A small network was shown many inputs. Here are its activations along a few directions, one row for each input.
In each table, some parts of the input vary, and every possible input appears once, in random order.
Descriptions start from the smaller parts, as in this example, which fits no table here: one of 2 separate values, together with either a single point or one of 9 places around a ring or (one of 6 places along a line, together with one of 8 places around a ring).
Shared parts are said once, and a part with two or three values counts as separate values.

Other details of the inputs shift rows strongly along three fixed directions, in all tables alike. That doesn't count.

Table:
r1: [ 18  23 -20 -10 -32 -26 -41  -9 -44 -61  38   7]
r2: [ 35  16 -28  -3 -22 -30 -37   2 -46 -73  28 -10]
r3: [ 13  -3  25  21  10 -19   9   8  18  34  16  24]
r4: [ 19  -3   2   3  10 -31  19   4  17  29 -12  21]
r5: [-72 -32 -15 -25  -9  51  -3  -4  -4  15 -21 -50]
r6: [ 39  57  34  -7   7  84  -7 -29   2 -50 -61  -3]
r7: [-73 -31 -14 -32  -6  54   6  -6  -4  14  -7 -43]
r8: [ 16   5  -2   5  27 -26  12   7  10  33  -5  23]
r9: [-63 -32   9   6  -9  43  12  -7  -4  29   2 -49]
r10: [ 25  18 -17  -6 -30 -23 -39 -12 -44 -55  40   3]
r11: [  7   4  -3   2  22 -27   6   6  20  27  -4  33]
r12: [-76 -35 -15 -23   0  51  -6  -5  -7  14 -19 -51]
r13: [ 24  23 -39  -3 -27 -32 -42  -2 -43 -79  40 -11]
r14: [ 14   1   6  -3  16 -22  13   5   8  34   1  34]
r15: [ 28  24 -28   2 -22 -29 -44 -10 -46 -63  38 -10]
r16: [ 28  21 -20 -12 -26 -25 -29  -3 -46 -60  35   0]
r17: [ 11  -7  15  27   4 -22  22  12  25  22   8  24]
r18: [-61 -27   9  -9  -1  43  14   6  -7  26   4 -51]
r19: [ 36  52  36  -5   2  90 -14 -34  11 -53 -58  -2]
r20: [-67 -74 -84 -14 -40 -70 -36  28 -57 -13  75 -58]
r21: [ 18 -12   2   8  19 -22   2   6  20  28  -5  29]
r22: [ 36  54  32 -12   1  73   6 -30  11 -56 -59  -7]
r23: [ 15  -1  20  27  10 -23  22   8  10  32   6  20]
r24: [-59 -22  11  -4   0  43   9   1 -12  31   3 -50]
r25: [ 15  -4  18  22   9 -23  26  14  15  26   6  20]
r26: [ 19  -6   0   6  23 -25   8  11  11  30 -10  25]
r27: [ 32  51  36  -6  -3  78  -4 -41  14 -50 -56  -6]
r28: [ 15  -8  -5   2   4 -30  21   7  34  17 -12  25]
r29: [ 16   2  -4  -1  27 -26  17  12  16  26  -4  23]
r30: [ 11  -4   1   1   4 -32  14   2  27  23 -12  29]
r31: [ 21  -8  -3  -1  15 -25  16  17  20  24 -11  25]
r32: [ 17 -11  -7   2   9 -23  12  16  31  18 -11  30]
r33: [-70 -31   6  -6  -5  47  10   5   3  24   6 -50]
r34: [  6   1  24  19   9 -21  10  11  20  31  14  29]
r35: [  7  -2  21  27   4 -23  17   7  20  28   7  27]
Description of these inputs: one of 5 places around a ring, together with either one of 2 separate values or one of 5 places along a line.
- The inputs of r25 and r35 match in every part but the place on the ring of 5. If r2 is changed in the same way as r25 into r35, which row does it become? => r12
- Change only the choice among 2 separate values in r23. List by row number the other rows that result. => r24
- Change only the choice among 2 separate values in r33. List by row number the other rows that result. => r17
- Change only the place on the ring of 5 in r16. List by row number the other rows that result. => r1, r7, r10, r14
- Start at r7 and move only the place on the line of 5, one step at a time. The first step leads to r13. Which rows follow, in order? => r20, r32, r28
